These are the activations of a small network on made-up records, seen along a few directions, one row for each record.
Here are examples, each followed by its value of one field, TEM.
Other fields move the rows too, some of them a lot.
(in the rows, 500 means zero)
Random noise pushes rows far along 17 fixed directions. That doesn't count. These rows show it; they differ only by the noise:
[586 618 585 486 472 542 522 454 360 460 413 526 437 364 599 571 485 479
 612 612 309 541 467 535 342 769 598 547 577 422 624 651 569 436 467]
[394 594 316 466 405 422 647 512 592 822 560 474 395 249 736 558 744 274
 409 499 350 639 370 320 419 652 590 536 438 468 466 523 334 475 396]
[439 623 368 387 408 470 596 425 506 724 661 423 369 384 541 374 532 424
 509 634 544 465 194 230 358 596 415 827 455 513 411 516 384 404 666]
[472 442 612 669 614 456 313 592 464 397 346 534 495 564 358 414 284 802
 337 286 650 502 577 547 464 470 574 547 389 422 413 469 657 478 571]
[380 437 375 362 607 156 439 313 171 469 469 418 466 559 273 489 416 838
 552 333 544 579 367 486 349 419 651 573 280 511 416 726 711 446 647]
[232 456 506 430 898 380 564 521 487 507 260 735 402 532 460 352 570 394
 742 348 382 567 589 541 508 626 363 500 546 383 635 444 715 611 537]
[575 458 502 293 532 355 476 612 458 350 572 844 465 254 435 349 803 440
 614 283 619 535 703 382 580 519 457 527 410 401 590 261 688 573 670]
[448 733 478 352 374 595 383 613 582 551 448 586 552 313 571 686 337 462
 622 806 496 337 561 599 367 835 469 510 669 393 414 251 556 485 311]
[436 602 345 603 204 732 455 595 598 455 618 626 449 393 644 549 416 373
 307 378 465 410 577 477 580 701 689 468 607 338 372 446 367 340 477]
[407 484 354 547 446 580 402 584 487 460 524 519 560 540 286 313 418 476
 430 458 639 501 458 545 621 481 446 618 637 515 554 507 187 494 591]
[531 482 326 431 562 653 423 443 434 480 328 423 560 774 492 727 339 566
 750 661 638 105 681 629 745 181 487 430 737 282 474 345 634 500 399]
[381 525 406 443 353 510 371 360 455 315 549 579 343 401 399 482 730 577
 658 355 550 267 266 527 718 237 443 468 419 489 634 531 628 326 579]
[195 617 224 306 416 302 530 470 666 599 707 352 546 344 400 404 589 558
 536 575 509 376  58 572 497 370 429 571 290 586 170 306 286 605 664]
[259 590 582 514 379 483 243 481 731 396 337 704 450 464 538 576 612 619
 502 411 594 406 119 489 396 453 159 395 354 671 716 569 597 484 491]
[716 483 219 184 656 308 538 613 552 768 262 701 793 765 677 627 257 540
 411 756 828 308 603 306 231 484 433 662 476 250 294 241 297 862 719]
[413 470 413 512 419 547 605 439 537 542 746 415 301 428 624 642 674 387
 575 333 425 396 638 346 723 327 646 394 493 421 340 383 716 330 414]
[312 462 419 397 547 485 385 461 447 406 389 670 633 652 428 693 305 490
 652 486 508 486 601 546 368 601 433 299 644 595 596 650 529 627 347]
[365 461 587 745 460 613 297 444 618 227 382 724 389 437 465 614 459 570
 396 253 374 168 346 687 607 367 691 212 415 496 594 589 488 406 323]
[459 515 387 367 382 309 465 501 513 458 585 470 522 503 464 692 663 474
 448 503 425 528 434 596 551 460 549 361 527 575 577 451 397 435 453]

[278 412 356 520 393 425 422 453 526 595 761 448 516 621 368 571 268 601
 349 397 654 419 444 364 465 374 524 466 426 641 219 556 388 346 523]	fepiz
[270 497 313 297 434 442 471 584 583 668 547 468 820 489 480 610 463 463
 709 516 711 883 647 333 250 600 157 396 571 797 451 560 538 886 334]	fepiz
[591 575 460 623 393 667 648 314 583 486 408 584 364 457 835 535 542 323
 377 457 184 233 216 459 371 582 711 492 424 415 516 671 566 425 493]	ber
[672 531 495 390 427 441 545 470 385 564 544 464 428 229 542 396 774 511
 601 587 575 531 471 388 568 406 506 630 339 393 483 451 545 480 653]	gogan
[789 344 745 434 493 357 543 540 503 417 611 460 470 739 651 867 779 467
 581 597 556 728 696 283 575 303 325 262 525 638 809 610 470 448 532]	vot
[485 559 437 595 236 628 286 489 446 402 460 374 603 673 432 766 316 621
 417 563 562 520 533 641 529 525 539 335 702 601 642 683 375 334 297]	vopev
[506 561 703 526 275 658 356 551 435 283 677 318 518 348 314 415 699 555
 722 648 575 762 442 610 689 480 201 473 616 736 740 601 381 427 527]	vut
[596 466 632 372 746 288 472 531 445 415 452 556 487 425 244 367 541 490
 521 612 465 496 487 656 518 555 524 553 487 550 597 303 502 586 475]	vut
[400 392 619 600 754 462 683 666 627 517 666 317 411 765 376 277 584 221
 445 446 414 821 721 487 716 562 313 589 759 599 570 283 452 454 585]	vopev
[667 611 321 470 315 508 579 536 604 520 374 318 729 451 604 369 665 427
 288 549 340 474 245 801 474 480 571 589 560 532 550 429 389 658 540]	ber
[258 574 703 448 688 229 619 402 723 692 756 180 364 579 357 568 318 449
 385 847 226 415  37 547 261 650 442 603 488 840 306 377 340 371 403]	vut
[293 549 221 708 378 797 594 441 496 432 500 251 548 551 532 373 423 462
 500 242 327 480 537 739 746 404 709 426 642 397 325 594 560 482 426]	gimim
[376 584 448 294 469 411 428 316 489 488 332 681 433 645 576 545 576 571
 642 548 568 354 113 416 382 443 170 560 404 511 735 656 648 414 690]	kenas
[466 501 337 507 409 409 417 521 448 470 521 407 696 482 324 494 316 643
 397 310 590 689 536 462 232 641 631 545 504 699 434 585 573 659 351]	vopev
[604 474 435 406 176 509 276 532 459 440 641 697 465 399 401 602 595 503
 366 428 778 440 627 361 604 450 486 462 546 522 656 468 474 285 416]	fepiz
[361 375 355 470 771 465 444 458 439 547 260 777 597 530 113 125 387 276
 453 364 524 413 446 560 383 566 468 635 705 682 804 597 379 729 271]	gogan
[734 447 380 411 434 469 737 512 395 586 638 211 627 817 705 659 547 463
 514 615 520 746 748 398 597 386 499 514 644 416 404 543 365 508 708]	gimim
[556 439 442 393 513 389 563 536 403 278 603 365 657 816 341 408 451 555
 453 505 494 709 518 658 569 494 412 557 619 546 516 511 294 527 844]	kenas
[282 685 407 358 270 539 477 556 589 424 526 604 483 662 673 440 434 470
 337 274 483 756 488 470 325 918 273 601 600 549 484 501 938 359 665]	kenas
[298 501 617 404 827 219 682 471 649 438 616 459 429 590 487 797 368 456
 655 648 123 357 522 716 433 621 685 233 499 529 260 214 576 516 335]	gimim
[425 574 397 468 233 391 356 590 504 524 437 342 649 324 517 551 831 632
 469 510 522 790 362 760 644 419 387 369 388 576 621 560 355 491 500]	ber
[658 426 665 645 455 575 459 473 469 380 360 649 466 646 692 631 662 476
 494 487 466 695 406 378 497 458 339 361 457 525 928 926 191 485 662]	vot
[480 567 700 555 601 328 481 634 578 546 363 384 488 589 454 520 484 499
 276 609 317 787 471 726 402 788 462 514 607 568 677 436 446 404 451]	gogan
[604 625 605 528 497 524 348 679 443 606 344 317 553 533 487 492 269 770
 414 618 726 688 725 490 354 719 422 713 568 384 374 310 800 464 477]	vot

Which value of TEM does each new row have?
[277 584 199 462 360 521 347 535 292 573 484 495 446 391 180 330 415 527
 471 549 585 488 417 695 659 613 552 683 661 400 563 554 192 214 504]	fepiz
[350 594 506 464 484 457 530 277 394 654 561 295 370 458 495 529 378 610
 597 681 449 486 148 380 275 566 474 631 387 620 414 745 542 392 456]	kenas
[273 467 521 469 597 612 276 500 594 529 410 706 468 550 320 456 360 564
 705 605 814  81 413 449 628 263 147 547 532 523 553 377 517 419 469]	kenas
[457 576 348 446 444 541 345 649 516 410 372 546 582 608 396 615 310 561
 474 582 572 362 652 764 645 616 582 427 704 297 465 298 424 409 424]	vot
[360 510 578 397 649 148 419 572 672 531 456 579 390 609 300 564 534 488
 311 554 457 497 330 615 454 641 430 526 516 615 654 200 489 367 425]	ber
[319 654 339 499 228 663 464 459 530 385 346 651 490 483 839 663 626 485
 568 349 362 645 478 578 505 703 459 307 509 342 564 705 668 435 559]	gogan
[572 644 308 475 566 419 539 534 496 499 289 387 577 329 418 113 546 593
 328 377 384 397 288 804 440 569 711 789 457 338 396 265 719 637 567]	vot
[453 483 454 729 165 865 521 486 518 477 625 519 611 213 714 393 525 422
 469 193 480 678 577 349 440 505 608 359 390 586 342 866 501 693 406]	gogan
